Each row below holds a small network's activations on one input, seen along a few directions.
In each table, some parts of the input vary, and every possible input appears once, in random order.
A made-up example of a description, with smaller parts first: one of 4 places along a line, together with either a single point or one of 11 places along a line or (one of 3 separate values, together with one of 8 places around a ring).
Shared parts are said once, and a part with two or three values counts as separate values.
In the rows, zero is written as 128.

Other details of the inputs shift rows strongly along two fixed directions, in all tables alike. That doesn't count.

A family of inputs:
R1: [ 84 135 143 127 160 195 163 173 115 141  62 149 138 174 177]
R2: [168 136 133 153 100  49 116 113 166 148 199 134 125 103  84]
R3: [177 119 127 130  93  52  79  89 141 101 186 113 115  95  88]
R4: [107 131 137 125 142 161 137 149 129 138 129 138 136 135 138]
R5: [158 117 114 106 115 127  93  94 120  90 145 111 113  95 116]
R6: [125 113 138  87 148 202  90 129  99  96 104 141  95  99 146]
R7: [128 120 109  99 138 155  96 122  92  92  97 116 107 119 133]
R8: [127 130 106 126 128 124 117 129 103 111 113 120 124 133 121]
R9: [141 104 142  73 138 201  65 112 101  78 133 135  87  71 133]
R10: [174 121 143 141  74  59  99  90 188 140 222 131 126  76  85]
R11: [186 120 122 136  85  42  75  85 142  98 202 115 117  90  76]
R12: [147 104 115  84 132 150  83  91  89  80 123 102 103  88 123]
R13: [188 118 109 150  81  17  82  90 157 117 237 107 119  92  59]
R14: [135 163 139 207  96  29 188 140 192 206 171 140 162 167 103]
R15: [ 80 154 143 177 147 117 218 179 157 202  83 150 176 204 156]
R16: [107 122 113  98 150 192 134 127  98 104  64 115 122 138 164]
R17: [ 87 123 132  88 171 244 126 165  91 108  61 143 114 137 175]
R18: [190 124 115 139  79  24  74  75 142 105 219 104 118  85  57]
R19: [180 105 119  99  99  88  48  76 112  77 178 103  93  63  86]
R20: [149 116 106  89 133 146  85 103  95  78 132 110 109  98 119]
R21: [104 131 110 127 151 151 151 141  89 124  81 119 136 154 147]
R22: [ 62 145 139 149 168 176 208 175 122 183  72 149 162 184 168]
R23: [ 67 160 135 197 158 106 242 184 149 230  76 151 181 212 149]
R24: [180 129 143 150  94  43  99  97 160 139 213 133 114  89  76]
R25: [115 110 144  78 151 218  95 129 101  94 113 135 103  92 147]
R26: [ 88 140 135 143 148 171 183 163 141 170  65 144 147 165 166]
R27: [145 114 151  97 121 159  84 122 130  94 152 136 108  94 130]
R28: [102 124 107  96 161 185 134 135  83 106  66 113 125 146 157]
R29: [ 96 130 123 112 155 174 147 143  97 113  57 120 132 164 162]
R30: [150 109 112  89 126 164  80 102 101  72 119 115  99  89 131]
R31: [113 130 112 124 134 160 134 134 106 115  81 122 125 143 146]
R32: [113 126 123 138 135 121 149 144 129 131 109 120 137 162 144]
R33: [155  99 135  50 134 213  34 107  96  51 135 136  70  56 135]
R34: [184 119 120 135  95  45  85  89 139 100 202 113 121  93  85]
R35: [123 120 122 106 143 147 123 121 107 105  96 111 126 137 148]
R36: [129 126 117 117 121 142 117 112 116 106 106 113 119 125 131]
R37: [147 141 114 179  98  28 140 115 139 153 170 116 147 141  85]
R38: [102 136 137 154 139 120 176 147 143 179 127 147 153 149 134]
R39: [ 94 162 141 197 122  94 207 168 168 206 122 144 174 191 135]
R40: [ 98 130 114 117 148 179 140 141 101 117  57 122 123 151 160]
R41: [114 157 136 199 114  42 195 153 178 205 181 144 178 172 104]
R42: [154  87 143  28 126 244  30  91 114  41 134 128  68  29 146]
R43: [101 153 132 190 130  75 200 164 165 205 129 147 169 180 120]
R44: [117 132 146 141 123 118 153 143 158 155 140 145 150 142 136]
R45: [130 126 118 129 123 106 125 110 107 119 123 108 129 129 113]
R46: [173 130 148 140  97  65 103 110 164 127 196 137 120 101  96]
R47: [145 111 120  84 136 157  89 105 100  73 119 112 110 102 136]
R48: [ 77 142 131 125 167 216 184 172 123 157  28 143 133 169 190]
R49: [169 124 151 139  90  61 102 106 176 130 224 136 134  93  89]
R50: [ 84 144 113 189 140  86 209 161 131 190 100 118 166 204 133]
R51: [142 142 114 173 113  40 160 115 133 157 165 109 159 150  94]
R52: [182 111 117 136  80  65  81  84 158 106 205 105 109  85  85]
R53: [121 130 137 126 128 165 128 138 136 131 111 140 121 129 145]
R54: [123 133 137 140 139 125 147 135 136 157 121 139 125 129 130]
R55: [119 112 104  75 158 202  93 128  72  71  78 117 100 114 153]
R56: [103 137 150 139 137 146 158 156 141 150 121 141 150 156 148]
R57: [106 114 141  70 150 251 104 136 109  91  83 135 103 101 171]
R58: [ 89 162 140 186 145 100 220 180 158 205  90 148 173 205 152]
R59: [129 163 134 204 110  27 185 148 174 201 173 144 163 173  98]
R60: [ 96 114 128  79 160 223 119 144 105 110  84 146 115 116 165]
Description of these inputs: one of 4 places along a line, together with either a single point or one of 6 places around a ring or one of 8 places around a ring.
Changing only the place on the line of 4 turns R40 into R19. The same change can be made to R30. Which row results?
Answer: R21
Changing only the place on the line of 4 turns R60 into R10. The same change can be made to R18. Which row results?
Answer: R36
Change only the place on the ring of 8 in R2. List by row number the other rows that result.
Answer: R4, R17, R33, R41, R43, R59, R60
A walk changes only the place on the ring of 6. It starts at R34 and steps to R11. List the rest of the walk in order.
Answer: R3, R29, R35, R47
A walk changes only the place on the line of 4. It starts at R6 and steps to R33. List the rest of the walk in order.
Answer: R1, R53
Change only the place on the ring of 8 in R46. List by row number the other rows that result.
Answer: R1, R15, R27, R44, R49, R56, R58

A family of inputs:
R61: [112 128 138 124 136 152 135 143 132 136 130 148 139 132 135]
R62: [134 131 143 124 123 137 137 119 140 123 110 127 133 131 147]
R63: [133 124 127 128 122 139 133 131 153 126 114 129 121 136 147]
R64: [116 120 117 122 135 133 142 123 116 135 125 120 134 126 128]
R65: [123 130 114 128 137 129 142 127 121 131 119 120 136 132 126]
R66: [120 128 131 132 114 138 133 124 145 135 107 123 130 128 138]
R67: [181  88 131  63 122 137  31  79 101  52 170 113  80  46 102]
R68: [124 129 128 134 134 122 127 135 110 121 112 124 126 145 129]
R69: [122 128 143 124 131 143 127 146 138 130 146 138 134 127 135]
R70: [121 137 114 141 129 131 141 136 117 127 110 121 133 146 130]
R71: [169 146 141 184  87  11 133 114 180 181 220 136 143 119  67]
R72: [110 129 140 126 140 152 137 134 125 138 129 134 126 129 132]
R73: [122 133 134 130 141 141 134 144 126 141 116 149 119 123 135]
R74: [120 138 116 134 127 124 133 137 116 120 108 124 130 152 133]
R75: [121 131 115 122 140 126 133 129 117 123 114 122 134 140 133]
R76: [120 128 116 134 130 134 132 125 113 129 120 119 130 135 131]
Describe the family of inputs behind these rows.
Answer: either one of 3 separate values or one of 5 places along a line or (one of 2 separate values, together with one of 4 places along a line)
Change only the choice among 2 separate values in R76. List by row number the other rows that result.
Answer: R64

A family of inputs:
R77: [140 123 118 121 123 123 113 115 120 112 135 118 121 115 118]
R78: [142 131 135 139 117  96 122 122 138 133 155 130 130 122 112]
R79: [123 127 134 125 128 133 132 131 134 127 115 127 131 134 138]
R80: [120 126 127 127 132 139 134 132 128 134 122 130 128 132 133]
R81: [119 126 127 127 133 138 132 134 125 132 125 128 130 132 131]
R82: [124 131 132 133 132 129 135 136 129 131 124 131 130 137 133]
R83: [118 130 127 132 129 135 136 132 127 136 126 128 133 131 128]
R84: [122 128 129 126 137 134 135 136 124 131 127 131 132 133 131]
R85: [142 122 129 120 119 122 107 115 131 117 157 126 121 105 114]
R86: [120 124 132 125 130 131 139 127 133 133 121 125 136 132 135]
R87: [122 128 120 131 134 123 135 129 117 130 119 123 132 136 129]
R88: [121 131 129 131 128 138 131 135 127 130 120 130 129 133 132]
R89: [123 130 134 132 132 131 132 134 125 132 119 132 129 135 132]
R90: [126 130 131 126 133 137 129 132 126 129 114 134 124 128 134]
R91: [121 133 130 131 129 136 132 135 128 130 123 131 131 134 132]
R92: [126 131 120 132 128 127 132 129 121 127 113 122 128 138 129]
R93: [125 131 120 133 128 126 134 132 122 127 114 123 130 140 130]
R94: [151 116 124 113 113 127 103 100 134 106 148 117 116  98 121]
R95: [123 128 130 127 134 136 134 130 124 134 121 130 128 129 132]
R96: [142 120 120 120 124 119 109 111 118 112 137 118 119 110 117]
R97: [124 129 122 132 131 123 131 132 120 127 116 124 129 139 131]
R98: [143 124 132 122 122 116 111 115 127 120 155 126 123 107 114]
R99: [141 126 129 127 116 113 113 116 134 124 159 126 126 109 111]
R100: [123 129 126 130 134 131 139 134 131 137 122 130 130 131 132]
R101: [124 130 118 129 133 130 135 129 117 125 118 122 131 137 130]
R102: [124 127 131 131 124 131 136 129 134 127 119 127 135 136 137]
R103: [120 128 127 129 131 139 135 131 129 135 122 130 129 130 132]
R104: [121 126 129 127 135 137 133 133 124 131 125 127 129 131 131]
R105: [124 132 133 134 131 129 133 135 126 133 121 130 130 137 132]
R106: [124 130 133 126 135 134 130 135 123 128 120 135 129 134 133]
R107: [142 120 129 116 121 125 104 116 129 114 156 126 119 105 117]
R108: [142 130 132 142 111  96 120 121 144 133 159 128 129 122 111]
R109: [123 130 127 130 134 131 138 133 127 138 121 131 131 130 131]
R110: [125 131 132 128 134 131 131 137 124 129 122 134 130 135 133]
R111: [123 131 130 132 130 130 133 137 130 131 126 132 130 138 133]
R112: [120 127 121 128 134 127 133 130 116 128 118 123 131 136 130]
R113: [125 131 131 130 134 130 134 138 128 129 124 133 131 138 133]
R114: [149 126 128 130 109 111 114 111 143 118 146 122 123 115 121]
R115: [125 130 127 131 129 133 133 136 133 133 119 133 126 134 135]
R116: [120 130 131 128 136 133 135 131 122 134 125 131 132 131 129]
R117: [120 129 131 125 138 133 134 134 121 133 124 134 133 132 130]
R118: [146 129 134 136 115 100 118 119 139 130 152 129 124 118 114]
R119: [124 131 127 130 129 136 132 134 132 132 117 133 126 132 135]
R120: [141 128 123 134 120 105 118 119 127 123 137 121 126 124 116]
R121: [124 130 128 126 130 133 140 126 135 135 119 124 134 133 134]
R122: [146 129 133 140 114  97 122 120 144 132 154 129 125 121 113]
R123: [128 131 130 128 132 135 130 134 127 130 115 133 125 130 136]
R124: [145 123 132 128 117 105 111 114 132 125 161 124 124 108 109]
R125: [123 132 129 131 127 137 132 133 130 131 118 132 127 132 133]
R126: [124 133 133 133 132 128 135 135 126 132 124 132 131 136 132]
R127: [138 121 121 116 126 122 108 114 118 111 139 121 120 113 118]
R128: [122 132 130 131 130 135 132 136 128 130 123 132 130 135 133]
R129: [123 130 130 130 132 131 132 139 129 130 126 134 131 139 133]
R130: [124 130 118 134 130 123 137 127 119 131 116 121 132 137 127]
R131: [148 129 130 136 114  99 118 120 144 129 152 129 123 117 115]
R132: [138  93 119  33 154 242  46 102  69  34  90 117  73  66 154]
R133: [120 127 126 129 125 136 140 124 131 131 121 122 134 132 136]
R134: [122 131 122 131 131 124 133 132 121 127 117 125 130 141 130]
R135: [121 128 131 128 135 134 135 129 124 136 120 131 128 130 130]
R136: [122 132 129 131 130 133 132 137 128 130 124 133 132 135 131]
R137: [120 128 131 128 135 134 134 131 121 135 123 129 131 130 129]
R138: [121 128 125 128 132 138 135 133 130 135 121 131 129 129 132]
R139: [122 128 123 127 132 129 129 132 119 125 114 124 128 138 132]
R140: [123 130 128 129 122 135 134 129 133 126 116 125 131 135 138]
R141: [121 129 129 127 136 135 136 133 125 131 127 129 131 131 131]
R142: [122 128 129 129 133 134 137 131 129 135 123 129 128 131 132]
R143: [128 133 131 128 126 130 135 130 138 130 115 126 131 136 136]
R144: [145 132 128 141 109  97 120 120 146 134 155 130 128 118 111]
R145: [124 130 132 132 132 133 133 136 128 130 121 129 127 136 134]
R146: [119 132 127 131 132 131 137 135 127 136 128 132 136 133 128]
R147: [138 129 123 129 122 111 118 121 126 118 138 122 126 127 119]
R148: [145 126 132 134 114 106 115 120 142 127 152 129 122 118 116]
R149: [148 114 130 115 111 119 106 102 135 110 156 120 123 100 117]
R150: [119 130 127 128 134 134 136 136 126 134 128 132 134 134 130]
R151: [125 130 133 129 132 133 131 131 127 132 117 133 125 132 133]
R152: [120 131 127 133 128 133 138 131 130 139 124 130 132 131 128]
R153: [121 128 125 130 132 134 138 135 131 137 122 131 130 133 133]
R154: [119 127 127 126 132 141 131 132 125 131 125 128 129 129 131]
R155: [120 128 127 128 134 131 136 137 127 134 130 132 135 136 130]
R156: [123 131 130 130 131 133 131 137 128 129 125 134 131 136 132]
R157: [145 125 126 126 113 112 111 114 139 125 157 127 122 104 110]
R158: [122 130 128 132 134 128 140 132 128 141 121 132 132 131 129]
R159: [124 126 129 127 131 131 140 124 134 134 119 125 136 132 136]
R160: [125 133 120 133 129 124 135 133 122 127 117 124 131 142 130]
R161: [128 129 132 126 129 134 133 128 136 127 114 128 130 134 139]
R162: [122 129 130 124 138 135 133 134 120 131 125 132 132 131 131]
R163: [144 129 131 139 111 102 119 119 144 131 154 129 125 119 113]
R164: [123 129 130 133 129 131 132 137 130 132 124 130 129 138 133]
Changing only one part turns R108 into R154. The same change can be made to R163. Which row results?
Answer: R103
Changing only one part turns R130 into R92. The same change can be made to R85. Which row results?
Answer: R128
Describe the family of inputs behind these rows.
Answer: one of 2 separate values, together with either one of 6 places around a ring or one of 8 places around a ring or (one of 5 places along a line, together with one of 6 places along a line)
Change only the place on the ring of 6 in R149. List by row number the other rows that result.
Answer: R86, R94, R121, R133, R159
A walk changes only the place on the ring of 8. It starts at R101 and steps to R77. List the rest of the walk in order.
Answer: R130, R96, R87, R112, R127, R132
Change only the place on the ring of 8 in R147. List by row number the other rows that result.
Answer: R92, R93, R97, R120, R134, R139, R160
Change only the place on the line of 5 in R135. List by row number the other rows that result.
Answer: R116, R117, R137, R158
